These are the activations of a small neural network, seen along a few directions. Each row is one input.
In each table, some parts of the input vary, and every possible input appears once, in random order.
Descriptions start from the smaller parts, as in this example, which fits no table here: line(4) and (point or line(11) or (values(3) and ring(8))).
Shared parts are said once, and a part with two or three values counts as separate values.
In the rows, 128 means zero.

Other details of the inputs vary at random and push rows far along two fixed directions, the same in every table; ignore that.

Table:
row 1: [159 114 125 152 156  53 163  97  99 150 119 108 127]
row 2: [141 210  87  82 156 138 132 111 113 126  92 134  85]
row 3: [110 114 110 142 173 114 147  54 103 139 112  75 101]
row 4: [118 175 138 104 121 180 117 153 128 104 162 178 133]
row 5: [133 173 123 107 116 186 124 144 133 105 153 188 134]
row 6: [150 202 110 120 172 128 142 159  73 135 121 120 101]
row 7: [162 173 140 131 170 110 132 163 138 129 121 101 115]
row 8: [149 181 125 111 134 127 170 115 111 106 115 155 114]
row 9: [121 101 118 168 146  72 163  77  84 134 137 126 144]
row 10: [134 149 129 120 126 166  70 155 129 142 131 179 142]
row 11: [133 154 127  69  94 165 114 166 129  98 115 123 105]
row 12: [125 175 135 115 142 110 155 127  99 108 120 140 124]
row 13: [151 128 179 132  59 174  74 189 148 125 169 139 149]
row 14: [139  90 158 110  72 191  74 196 143 126 155 153 142]
row 15: [147 164 162 119 157 183  88 171 123 131 103 139 121]
row 16: [136 144 101 130 170 107 138 163 144 144  94 116 127]
row 17: [110 162 117  92 154 129 134 171 166 118 108 126 122]
row 18: [117  96 105 163 114  67 151  94  92 125  96  81 103]
row 19: [123 182 118  82 160 135 143 170 169 114  97 126 102]
row 20: [137 161 118 122 160 130 103 132  99 156 122 128 101]
row 21: [108  41 147 160 109 190  98  73 163 138 163 162 157]
row 22: [125  48 148 161 101 148 117  98 199 127 191 155 165]
row 23: [105 121 174 115 117 204  70 146 159 110 143 172 160]
row 24: [102  97  94 151 143  99 108  70 105 154 143 126 135]
row 25: [130 199  98 117 159 116 139 138  83 112 120 134 128]
row 26: [122  95 114 147  92  88 147  68 113 134 156  59 114]
row 27: [141  98 135 176 154  86 163  95  77 156 146 115 119]
row 28: [151 161 127 135 109 116 128 167 106 112  76 118  98]
row 29: [107 145 147  97 105 194  71 138 158 124 159 193 137]
row 30: [ 84  97  97 132 166  89 177  79 116 156  95  75 121]
row 31: [142 180 147  93 143  91 150 137 126 110 113 133 119]
row 32: [109 160 134 100 139 159 125 174 150 125  81 150 152]
row 33: [129 100 142 133 133  81 163  78 130 134 151 124 123]
row 34: [158 184 120  99  84 141 133 138 133 102 120 105 111]
row 35: [122 165 130 112 104 114 138 148 113  97  87 106  89]
row 36: [121   7 137 152  59 162  78 137 142 146 175 148 172]
row 37: [131 121 109 152 165  69 143  99 134 127 131  88 141]
row 38: [102  56 151 155 129 158 122 137 149 173 137 138 155]
row 39: [130 172 173 105 106 174 125 160 139  95 146 196 140]
row 40: [ 85  72 109 140 152 109 174  70 133 159 116  91 124]
row 41: [128 146 112 123 104  86 141 102 103 119 130  57 111]
row 42: [127 105  97 172 148 111 137 100  84 152 158 128 142]
row 43: [154 202 123 103 104 108 119 161 108 101 103  92 124]
row 44: [123  84  95 124 110 100 129 110  99 128 121  89 128]
row 45: [129 156 137 109 142 164 124 188 146 137  79 153 149]
row 46: [151 146 123 155 153  90 161 116  79 135 114 130 129]
row 47: [115  99 114 154 158  70 153  78 139 132 150  77 131]
row 48: [132  93 136 149 136  64 148  88 120 137 140 131 149]
row 49: [124  38 109 127  72 152 125  95 141 130 156 125 131]
row 50: [123 220 110  92 153 137 139 153  94 103 123 136 114]
row 51: [125 105 161 128 127 177  91 206 188 141 148 173 149]
row 52: [122 114 137 106 109 188 110 174 214 117 142 187 146]
row 53: [116  38 155 182 122 173  76 104 141 154 156 154 174]
row 54: [162 134 198 125 111 151 100 188 156 129 157 188 148]
row 55: [172 211 128  80 147 101 172 131 130 106  91 136  98]
row 56: [140 120 129 157 120  98 141 139  95 135  98  88  80]
row 57: [139  79 145 173 130 119 108 132 164 137 166 138 171]
row 58: [124  80 105 160  95 102 164  74 118 125 114  99  91]
row 59: [120 103 136 142 138 113 136 102 167 121 164 111 136]
row 60: [168 178 142 117  85 140  98 186 124 113 121 119 136]
row 61: [102  57 147 160  68 133 126 103 141 119 149 127 114]
row 62: [100  67  95 144 144 119 180  63 139 161 109 104 128]
row 63: [129 189  93  98 182  95 149 169 142 120  72 109 114]
row 64: [113  85  95 110 111  97 140 100 100 127 123  70 108]
row 65: [133 189 128 110 168 145 109 140 110 111  77 121 127]
row 66: [ 79  44 142 147  92 164  69  89 153 149 198 180 165]
Description of these inputs: line(6) and (values(3) or ring(8)).
Question: Changing only the line(6) part turns row 59 into row 22. The same change can be made to row 11. Which row results?
Answer: row 49
Question: Changing only the line(6) part turns row 47 into row 7. The same change can be made to row 50. Which row results?
Answer: row 6
Question: Which other rows does row 30 become when the line(6) part takes its other values? List them by row number.
Answer: row 32, row 38, row 40, row 45, row 62
Question: Which other rows does row 43 become when the values(3) part takes its other values? List them by row number.
Answer: row 18, row 44
Question: Start at row 32 and move only the ring(8) part, one step at a time. The first step leads to row 63. Which rows follow, in order?
Answer: row 37, row 48, row 9, row 25, row 24, row 65
Question: Which other rows agree with row 36 in the line(6) part? List them by row number.
Answer: row 1, row 10, row 16, row 28, row 42, row 45, row 46, row 53, row 57, row 60
